These are the activations of a small neural network, seen along a few directions. Each row is one input.
Each table varies a few parts of the input and shows all the possible inputs, shuffled.
A made-up example of a description, with smaller parts first: one of 3 separate values, together with either a single point or one of 9 places along a line or (one of 4 places along a line, together with one of 8 places around a ring).
Shared parts are said once, and a part with two or three values counts as separate values.

Other details of the inputs shift rows strongly along two fixed directions, in all tables alike. That doesn't count.

Rows:
r1: -52	26	-23	32	27	0	31	-27	11	-15	70	-10
r2: 9	-15	14	-53	-11	-25	27	13	-11	7	4	-15
r3: 45	-15	14	-14	-8	12	-28	16	-4	-11	-83	39
r4: 16	-12	-1	-68	-5	0	18	2	-11	-11	-10	-13
r5: -33	35	-27	59	8	17	-29	-31	24	-1	11	36
r6: 1	-9	9	-20	17	-6	45	2	-3	-9	3	-19
r7: -8	-6	-10	-42	10	-3	29	-4	-3	-13	27	-25
r8: 41	-25	17	-34	1	4	-10	24	-6	-15	-61	14
r9: 18	1	-8	42	-3	21	-45	-6	26	8	-62	46
r10: 32	-5	0	-30	-21	18	-50	4	6	-8	-66	42
r11: -14	-14	23	-29	2	-9	38	9	-18	-5	44	-49
r12: -20	5	-1	6	8	-24	23	3	-5	2	37	-4
r13: -35	12	-13	50	33	-2	38	-17	14	-7	42	-9
r14: 10	-5	-8	8	-11	-9	-33	6	5	16	-20	23
r15: 25	19	1	26	-11	0	-36	6	10	-8	-32	4
r16: 46	-24	1	-11	-6	13	-38	15	5	-2	-76	28
r17: 26	-25	9	-49	5	-4	35	10	-8	-4	-24	-21
r18: -44	21	6	46	7	1	21	-14	-8	3	54	-17
r19: -17	7	16	16	-4	3	2	0	-12	2	18	-11
r20: -21	18	1	71	-2	15	-43	-5	2	3	4	25
r21: 11	2	6	35	-22	19	-58	0	-1	16	-37	27
r22: -16	14	-30	79	19	19	-16	-21	31	13	6	15
r23: 27	7	18	-38	-10	-17	26	12	-11	-14	-7	-40
r24: -2	-15	16	-22	-2	-3	16	9	-19	1	24	-36
r25: -12	4	-15	15	2	-13	6	-3	6	17	32	-7
r26: -17	5	-2	10	5	-20	7	3	1	6	26	2
r27: -40	16	-4	39	7	4	31	-20	-3	16	71	-40
r28: 22	-7	10	-59	-7	3	2	8	-16	-23	-29	11
r29: -14	5	-14	50	18	9	-3	-13	27	3	1	11
r30: 21	-5	-8	-45	-10	12	-5	1	-4	-6	-21	2
r31: -7	1	-13	15	16	6	34	-13	10	8	17	-19
r32: 4	-12	4	-52	-4	-24	46	8	-16	12	30	-35
r33: -2	-17	11	-50	1	-30	40	14	-10	1	30	-30
r34: -1	-9	23	-18	-12	1	7	7	-15	3	7	-20
r35: 3	4	-2	46	-11	20	-48	0	2	14	-8	13
r36: -6	16	-17	29	2	17	-46	-10	16	-10	-19	41
r37: 20	-13	3	-51	-6	6	-12	9	0	-17	-26	7
r38: -15	25	-15	67	-8	-3	-44	-11	14	18	-11	53
r39: 14	-14	19	-57	-9	-26	24	20	-20	1	-4	-9
r40: -3	0	16	19	-6	8	-26	10	-10	-2	-3	5
r41: -33	17	-30	17	18	7	22	-23	15	-2	57	-19
r42: 16	-12	4	-35	-15	-18	1	9	-9	14	-15	2
Each input here is: one of 2 separate values, together with either a single point or (one of 4 separate values, together with one of 5 places along a line).
The inputs of r17 and r16 match in every part but the choice among 2 separate values. If r19 is changed in the same way as r17 into r16, which row does it become?
Answer: r40
The inputs of r13 and r3 match in every part but the choice among 2 separate values. If r8 is changed in the same way as r13 into r3, which row does it become?
Answer: r6
Which other rows does r20 become when the place on the line of 5 takes its other values? List them by row number.
Answer: r11, r24, r35, r40
Which other rows does r37 become when the choice among 4 separate values takes its other values? List them by row number.
Answer: r11, r29, r33
Which other rows does r28 become when the choice among 2 separate values takes its other values? List them by row number.
Answer: r1

Rows:
r43: -10	4	18	10	10	-28	54	6	-15	10	23	-22
r44: -16	23	-53	88	29	7	-7	-37	59	11	-12	50
r45: -2	3	-9	-7	1	6	17	-1	-10	-3	41	-47
r46: 19	-31	31	-51	-11	3	-25	34	-27	-22	-40	29
r47: 28	-4	33	-50	-25	-3	-17	26	-35	-20	-48	29
r48: -40	36	-57	66	27	18	-28	-46	45	-12	-1	61
r49: 37	-9	4	-66	-25	-8	-41	24	-24	-8	-31	22
r50: -14	-7	-4	-14	-6	19	22	-14	-3	16	37	-47
r51: -18	-23	16	9	25	-22	45	13	-7	9	32	-22
r52: 31	16	12	70	-23	42	-88	-1	0	-1	-85	55
r53: -30	2	-8	-32	-8	-5	18	-16	-7	15	54	-14
r54: -17	-19	21	7	20	16	30	3	-14	-16	34	-40
r55: 43	-35	7	-49	-30	-9	-18	20	-6	34	-53	9
r56: -19	33	-48	83	32	47	-22	-41	52	-7	-11	31
r57: -28	19	10	-21	-1	-23	21	-3	-3	-15	47	-19
r58: -2	-2	-14	-4	5	-32	32	7	-3	20	39	-30
r59: 46	-16	25	-37	-21	-27	-17	31	-3	5	-57	4
r60: -9	10	14	-2	1	1	23	-4	0	-15	31	-51
The inputs of r54 and r51 match in every part but one. If r52 is changed in the same way as r54 into r51, which row does it become?
Answer: r43
What is each input in this table made of?
Answer: one of 3 separate values, together with either a single point or one of 5 places along a line
Start at r46 and move only the place on the line of 5, one step at a time. The first step leads to r47. Which rows follow, in order?
Answer: r57, r49, r53
Which other rows does r45 become when the choice among 3 separate values takes its other values? List them by row number.
Answer: r49, r58
